Each row below holds a small network's activations on one input, seen along a few directions.
In each table, some parts of the input vary, and every possible input appears once, in random order.
A made-up example of a description, with smaller parts first: one of 2 separate values, together with either a single point or one of 11 places around a ring or (one of 6 places along a line, together with one of 8 places around a ring).
Shared parts are said once, and a part with two or three values counts as separate values.
In the rows, 128 means zero.

Other details of the inputs vary at random and push rows far along two fixed directions, the same in every table; ignore that.

Rows:
x1: [136 137 172  75 163 138  69 169 102  90 127  73]
x2: [164  98 143 104 191 153  84 143  73 139 117 128]
x3: [154 128 128 137 139 141 141 128 103 144 128 164]
x4: [144 121 145 119 110 174 125 134 112 142 144 163]
x5: [140  91 116 140 119 170 106 113  83 206 126 180]
x6: [157  95 151 110 188 148  84 147  60 148 108 134]
x7: [119 162 114 142 125 107 162 118 165  72 143 120]
x8: [141  89 111 175 125 145 141 105 100 202 116 184]
x9: [133 116 109 140 122 122 127 120 123 149 118 143]
x10: [113 147 134 121 112 122 123 130 161 104 141  85]
x11: [ 96 145 108 161 107  84 180 106 197  97 133  85]
x12: [102 147 118 149 122  89 166 125 184  91 127  79]
x13: [102 123  93 174  75  91 167  90 161 148 121 146]
x14: [141 145 137  84 152 164  88 153 103  94 136 128]
x15: [129 144 146  77 171 139  66 164 107  91 119  84]
x16: [119 177 139 117  93 127 153 132 171  84 144 108]
x17: [144 138 173  79 144 154  96 161 112 113 134 124]
x18: [167  72 128 162 118 176 163 117  68 237 128 229]
x19: [114 110 111 164 110 111 174 100 156 148 134 129]
x20: [143 126 149 102 187 122  89 155  99  97 109  92]
x21: [101 173  89 150  78  87 183 104 200  65 147 123]
x22: [136 147 148  70 181 144  60 169 103  86 122  78]
x23: [116 121 134 147  94 135 129 122 138 157 133 132]
x24: [125 145 131  89 152 133  88 140 126  91 131  87]
x25: [145 169 150  59 171 153  80 171 104  68 130  94]
x26: [138 143 137  99 185 117  97 150 127  71 119  74]
x27: [171 109 153  76 172 154  80 161  67 144 118 166]
x28: [106 126 104 180 103 102 167  97 159 145 120 140]
x29: [103 157 112 151 100  99 194 117 191  77 150 116]
x30: [125 108 124 134 116 149 108 120  97 178 122 157]
x31: [127 117 103 141 112 113 138 102 139 138 128 137]
x32: [139  85 127 134 124 169  97 119  63 210 119 185]
x33: [102 118 118 169 103  97 178 105 154 140 125 124]
x34: [105 180 135  92 126 113 119 140 163  67 135  96]
x35: [124 142 146 113 144 110 150 143 149  98 133 117]
x36: [133 139 166  86 150 133  80 164 117  93 129  76]
x37: [128 149 101 146  89 112 169 111 151 124 134 156]
x38: [145 126 129  93 166 124  87 147 114  98 120  98]
x39: [136  66 121 180 112 145 159 108  99 225 118 188]
x40: [107 149 129 129  99 115 135 117 171 104 146  88]
x41: [148 100 133 145 134 147 138 119  91 188 126 198]
x42: [143  65 131 164 126 147 145 118  83 215 116 181]
x43: [103 125  92 173  79  94 165  93 165 148 122 146]
x44: [110 139 125 150  90 126 140 119 161 138 138 117]
x45: [ 85 155  95 159  80  67 170  93 189  94 125 104]
Each input here is: one of 5 places along a line, together with either one of 3 separate values or one of 6 places along a line.
Question: The inputs of x24 and x19 match in every part but the place on the line of 5. If x15 is changed in the same way as x24 into x19, which row does it become?
Answer: x39
Question: The inputs of x41 and x34 match in every part but the place on the line of 5. If x26 is changed in the same way as x41 into x34, which row does it become?
Answer: x5
Question: Which other rows agree with x43 in the place on the line of 5? List them by row number.
Answer: x9, x13, x21, x27, x31, x37, x38, x45
Question: Which other rows does x35 become when the choice among 3 separate values takes its other values? List them by row number.
Answer: x18, x29
Question: Which other rows does x6 become when the place on the line of 6 takes its other values? List them by row number.
Answer: x2, x8, x20, x26, x28
